Each row below holds a small network's activations on one input, seen along a few directions.
Each table varies a few parts of the input and shows all the possible inputs, shuffled.
Descriptions start from the smaller parts, as in this example, which fits no table here: one of 3 separate values, together with either a single point or one of 9 places along a line or (one of 5 places around a ring, together with one of 6 places along a line).
Shared parts are said once, and a part with two or three values counts as separate values.
In the rows, zero is written as 128.

Other details of the inputs shift rows strongly along two fixed directions, in all tables alike. That doesn't count.
To show where, the next rows are all for the same input, with only those details redrawn:
[132 146 139 142 147 105 168 123 146  93 188 116  81]
[130 142 121 141 131 114 156 135 141  91 178 113  80]
[151 103  68 148  73 157  73 154 121 147  83 130 125]
[158 126 158 146 159 109 141  96 149 147 142 144 130]
[132 131  88 144  99 133 126 155 131  99 148 111  85]
[154  97  60 148  65 164  60 157 118 157  67 134 133]
[153  98  54 147  62 165  59 161 117 153  68 132 130]
[153  96  50 148  56 168  54 164 116 154  63 131 131]

Rows:
row 1: [ 96 138  83 106 108 137 117 139 113  99 132  79  82]
row 2: [149 119 176 151 210 107 171 119 185 158 139 171 219]
row 3: [116 152 135 115 142 113 162 113 123 109 139 111  97]
row 4: [131 106 151 107 145 135  81  80 123 180  80 124 166]
row 5: [103 151 106 124 100 124 158 163 112  82 151 111  82]
row 6: [132 126 197 109 176 117 130  62 124 165 115 144 155]
row 7: [132 123 169 119 133 129 115 102 112 150 114 155 158]
row 8: [ 84 142  61 120 110 150 154 209 134  80 120 106 150]
row 9: [157 106 135 149 127 123 110 122 139 163 112 146 153]
row 10: [ 98 145  81 136 122 140 174 207 149  70 161 127 138]
row 11: [ 83 142 105 104 104 126 124 150 113  75 163  72  91]
row 12: [113 146 115 125 118 132 149 138 118  90 169 121  71]
row 13: [145 113 116 140 100 139 106 138 120 155  92 149 144]
row 14: [143 111 120 117 133 133  91  94 126 181  59 121 162]
row 15: [161 113 200 142 176  98 136  87 149 168 147 159 169]
row 16: [157 109 105 148 107 140  95 128 132 155  97 140 135]
row 17: [133 131 221 111 189 101 144  57 129 164 131 149 174]
row 18: [110 143 143 122 127 129 149 130 121  84 185 121  78]
row 19: [156 126 220 132 187  96 156  75 141 169 144 170 170]
row 20: [126 155 139 132 140 112 174 124 133  93 176 126  81]
row 21: [134 113 112 114 113 152  84 106 104 175  57 137 149]
row 22: [111 157 166 119 143 103 177 132 121  90 182 124 102]
row 23: [112 118  58 131  93 170 112 205 129 127  67 147 190]
row 24: [116 135 132 133 126 127 136 137 132  84 191 111  78]
row 25: [103 156 125 115 127 126 162 130 112  84 166 118  68]
row 26: [131 120 168 112 161 106 121  93 132 164 112 119 167]
row 27: [102 110  49 120 107 161 101 194 140 134  64 109 196]
row 28: [163 102 146 141 145 134  97  89 136 184 102 160 155]
row 29: [132 107 109 119 114 132  85 121 121 174  61 114 165]
row 30: [112 145 162 125 133 114 158 127 125  86 194 127  99]
row 31: [ 93 149 107 110 100 126 144 165 105  77 156  90  88]
row 32: [147 133 153 126 143 123 135  95 124 157  99 155 141]
row 33: [140 131 220 115 189 111 145  55 130 165 132 167 155]
row 34: [113 133 121 136 106 125 129 155 126  78 190 108  90]
row 35: [105 159 157 115 155  95 188 119 128  94 171 105  96]
Q: What do these inputs look like to the network?
A: one of 5 places along a line, together with either a single point or one of 6 places around a ring
Q: The inputs of row 12 and row 28 match in every part but the place on the line of 5. If row 19 is changed in the same way as row 12 into row 28, which row does it become?
A: row 15
Q: Which other rows agree with row 27 in the place on the line of 5? List them by row number.
A: row 1, row 4, row 11, row 14, row 26, row 29
Q: Which other rows agree with row 23 in the place on the line of 5? List them by row number.
A: row 5, row 7, row 22, row 25, row 32, row 33
Q: Start at row 6 and move only the place on the ring of 6, one step at a time. The first step leads to row 17. Which rows follow, in order?
A: row 31, row 35, row 3, row 21

Rows:
row 36: [161  99  92 147  85 161  76 134 108 178  67 162 140]
row 37: [139 118 117 138 122 133 114 139 137 120 141 121 128]
row 38: [182 121 187 145 171 104 128  62 145 186 112 165 153]
row 39: [107 146 165 115 182  94 173  92 138 113 174  99  96]
row 40: [138 139 165 145 164  90 165  99 153 111 185 113  96]
row 41: [125 125 119 138 123 131 129 146 128 115 160 135 117]
row 42: [113 133 165 112 162 116 142 104 122 137 142 134 147]
row 43: [135 139 168 140 167  85 172 100 155 112 190 115  91]
row 44: [138 113 173 117 144 138 104  94 117 171  82 161 182]
row 45: [179 107 174 147 151 127 113  72 135 191  90 182 171]
row 46: [137 113 149 121 150 123 103  82 132 166  88 123 157]
row 47: [151 129 185 140 176  96 152  94 153 139 168 133 142]
row 48: [138 121 113 114 106 137  91 111 108 163  72 129 132]
row 49: [129 156 184 115 176  92 169  75 131 123 157 118 106]
row 50: [ 84 150 119 109 113 134 153 164 104  73 168 106  78]
row 51: [128 142 159 140 145 103 159 127 138  99 191 129 114]
row 52: [ 89 148 109 107 122 126 146 154 122  65 175  76  87]
row 53: [111 147 172 113 171  86 171  90 139 112 171  98  99]
row 54: [123 144  87 143  73 136 137 168 111  77 162 110  62]
row 55: [161  93 125 140 125 147  76 116 141 184  84 151 180]
row 56: [121 129  83 144  98 132 121 154 134  85 158  94  76]
row 57: [ 81 158  66 118 103 133 167 204 127  56 147  85 109]
row 58: [101 148 150 113 137 111 149 126 119  96 165 109 120]
row 59: [184 109 170 142 152 114 107  71 139 202  88 171 160]
row 60: [113 142 155 118 154  99 152  99 132 115 153  94 106]
row 61: [123 138 144 140 140 117 151 131 138  91 185 131 113]
row 62: [144 130 204 139 192 100 161  79 159 143 175 163 157]
row 63: [ 90 149 135 108 122 134 151 146 116  79 165 113  96]
row 64: [150 112 153 140 132 121 111 115 133 159 124 158 161]
row 65: [167 104 178 146 138 130 103 101 130 185  95 179 179]
row 66: [122 136 183 115 189  98 157  68 150 140 148 117 132]
row 67: [163 113 203 143 172 119 131  81 143 170 125 183 175]
row 68: [ 92 142 114 108  92 135 134 165 101  85 145 107  92]
row 69: [112 135 165 111 158 120 139 102 131 130 142 134 152]
row 70: [105 158 162 114 188  92 207 129 154 104 161 123 150]
row 71: [138 108  99 120  85 162  72 123  98 164  50 141 151]
row 72: [148 113  67 141  76 162  76 148 122 141  88 134 109]
row 73: [137 116  88 147 124 148 129 168 155 138  97 149 175]
row 74: [129 113  64 116  76 165  65 143  94 157  54 120 120]
row 75: [110 109  38 121  81 174  88 196 114 147  41 124 177]
row 76: [138 102  79 139  93 155  82 162 122 143 106 122 131]
row 77: [120 153 186 113 179 101 182  81 123 124 163 134 105]
row 78: [154 101  48 143  59 172  55 159 105 160  62 137 114]
row 79: [104 146  49 145  87 139 159 220 139  57 157  99 101]
row 80: [ 81 149  64 114 110 144 158 197 135  70 135  98 122]
row 81: [118 113  95 111  91 144  82 149 110 142  88 105 144]
row 82: [160 110 167 145 169 113 123  76 159 173 123 148 152]
row 83: [108 134  89 136  84 148 131 188 112  77 166 120  72]
row 84: [ 94 148 137 106 156 111 163 131 127  90 180  90  97]
row 85: [108 150 111 110 121 131 138 126 120  99 140 103  81]
row 86: [130 128 140 136 112 126 136 148 124 112 154 141 109]
row 87: [157 102 109 148 128 138 112 150 150 180  65 165 204]
row 88: [107 135  90 135  81 152 129 184 120  71 166 120  78]
row 89: [ 97 142 123 113 121 130 133 140 117  88 153 109 119]
row 90: [155 136 154 141 154 112 144  94 143 127 151 141 107]
row 91: [115 158 187 112 178 102 188  80 132 110 173 130 103]
row 92: [142 112 182 119 144 129 104  91 114 183  78 161 187]
row 93: [137 116  88 147 130 143 133 170 146 143  99 148 167]
row 94: [115 131  79 142 101 130 131 163 129  87 167  92  62]
row 95: [122 102  63 116  60 166  49 166  98 150  54 102 154]
row 96: [110 136  76 133  83 130 131 188 125  68 180  85  70]
row 97: [128 117 112 123 142 143 121 139 139 158  63 145 206]
row 98: [149 101  71 151 103 161  96 172 143 158  58 156 195]
row 99: [137 109 163 115 140 125  96  95 118 186  80 154 193]
row 100: [152 104  72 144  52 161  71 156 103 154  71 145 122]
row 101: [132 120 176 111 176 119 124  81 142 167 114 133 176]
row 102: [116 155 138 112 145 114 154 106 124  96 154 107  87]
row 103: [134 141 190 114 167 100 162  75 123 148 134 142 130]
row 104: [ 94 156  87 115  77 136 143 163  95  66 151  88  59]
row 105: [150 110  87 143  79 162  87 140 116 149  88 151 124]
Q: The inputs of row 48 and row 59 match in every part but one. If row 63 is changed in the same way as row 48 into row 59, which row does it become?
A: row 88
Q: The inputs of row 37 and row 52 match in every part but one. If row 43 is changed in the same way as row 37 into row 52, which row does it become?
A: row 53
Q: What do these inputs look like to the network?
A: one of 2 separate values, together with one of 5 places around a ring, together with either a single point or one of 6 places around a ring
Q: Which other rows agree with row 78 in the choice among 2 separate values and the place on the ring of 5? List them by row number.
A: row 36, row 41, row 76, row 83, row 93, row 94
Q: Change only the place on the ring of 6 in row 66. List by row number the other rows that result.
A: row 63, row 69, row 85, row 91, row 101
Q: Change only the choice among 2 separate values in row 62. List by row number the other rows that result.
A: row 69

Rows:
row 106: [ 91 143  45 133 114 150 170 208 146  64 160  99  92]
row 107: [117 157 125 130 116  92 165 127 127  85 189  92  44]
row 108: [165 124 178 135 164 108 113  43 148 176 111 152 148]
row 109: [138 114 209 115 192 103 126  62 141 168 126 125 151]
row 110: [118 131  70 129  75 145 105 185 105  70 179  93  57]
row 111: [113 132 115 123 114 114 130 124 130  95 192  90  64]
row 112: [138 133 191 118 177  90 154  75 120 178 111 149 182]
row 113: [101 147  47 139  99 121 170 217 141  63 156  84  96]
row 114: [ 89 164 116 111 125 120 162 136 116  63 172  97 100]
row 115: [146 135 135 134 142 136 133 115 120 134 146 150  99]
row 116: [135 139 128 142 177 113 165 128 173 117 134 133 169]
row 117: [153 125 200 151 171 110 145  76 153 146 132 172 171]
row 118: [125 122 177 116 174 111 119  85 123 171 123 141 185]
row 119: [143  71  53 150  39 204  31 174 101 181  16 170 166]
row 120: [179 127 195 138 171  91 146  76 130 173 135 162 142]
row 121: [106 150 144 113 131 100 174 129 121  83 166  76  64]
row 122: [154  74  62 157  27 175  34 180  99 183  12 157 173]
row 123: [135 131 172 118 160 118 128  74 136 137 109 119 135]
row 124: [145 131 193 118 164 100 156 105 134 165 114 159 179]
row 125: [104 133 144 142 128 117 161 154 138  71 209 113  88]
row 126: [144  75  38 144  82 177  39 191 136 187  27 137 214]
row 127: [111 134 146 108 159 128 147 102 115 142 124 143 145]
row 128: [ 84 139  78 109  76 148 120 206 113  63 166  93  95]
row 129: [143 138 202 115 180 111 152  81 150 147 125 164 188]
row 130: [133 125 118 128 124 135 114 102 125 147 123 136  94]
row 131: [ 90 152 123 112 132 135 161 132 120  80 164  87  55]
row 132: [159 126 105 139  98 149  93 124 117 131 114 137 122]
row 133: [123 111  74 118  74 184  67 171 105 162  48 156 166]
Q: The inputs of row 120 and row 132 match in every part but one. If row 124 is changed in the same way as row 120 into row 132, which row does it become?
A: row 129
Q: What do these inputs look like to the network?
A: one of 4 separate values, together with either a single point or one of 6 places around a ring
Q: Change only the place on the ring of 6 in row 127. List by row number the other rows that result.
A: row 115, row 119, row 130, row 131, row 133
Q: Change only the choice among 4 separate values in row 106. List by row number the other rows that result.
A: row 113, row 116, row 126

Rows:
row 134: [111 152 191 112 185  79 167  96 126  90 217 119  98]
row 135: [ 81 164  64 107  50 137 118 183  69  34 141  77  31]
row 136: [172  99  77 167  55 206  60 149 109 136 109 210  83]
row 137: [171 116 184 112 182 108  97  53 139 184 113 150 183]
row 138: [137 109  36 145  83 184  93 181 116 156  40 132 182]
row 139: [119 157 161 127 189  95 168  87 143 103 213  93  88]
row 140: [ 86 149  54 116  73 146 128 189 141  31 167  78  85]
row 141: [117 168 143 118 141 107 173  89 126  92 158  92  63]
row 142: [102 154  71 103  59 139 135 144  98  65 138  78  47]
row 143: [127 151 189 136 213 101 189  74 178 103 183 111 144]
row 144: [134 112  67 127  81 163  88 193 101 144  50 154 195]
row 145: [153  87 151 133 185 124 116 102 173 176  75 141 180]
row 146: [117  97 185 131 135 142 108 116 135 174 104 161 196]
row 147: [108 142 183 129 219  72 204  81 160 121 239  98  67]
row 148: [226  95 151 192 101  81  98 119 164 189 108 158 158]
row 149: [126  99 149 138 131 142 102 106 129 154  92 151 199]
row 150: [136 125 187 123 160 124 155 133 127 175 109 180 209]
row 151: [121 171 123 113 159 110 206 156 149  67 180 117 127]
row 152: [117 117 117 110  52 154  50 146  77 173  43 145 126]
row 153: [142 103 188 110 141 127  80 107 111 186 114 153 168]
row 154: [128 111 103 147 158 132 154 139 145 182  96 151 171]
row 155: [ 85 138  40 121  63 143 128 174 100  79 127  67  14]
Q: What do these inputs look like to the network?
A: either one of 2 separate values or (one of 4 places along a line, together with one of 5 places along a line)
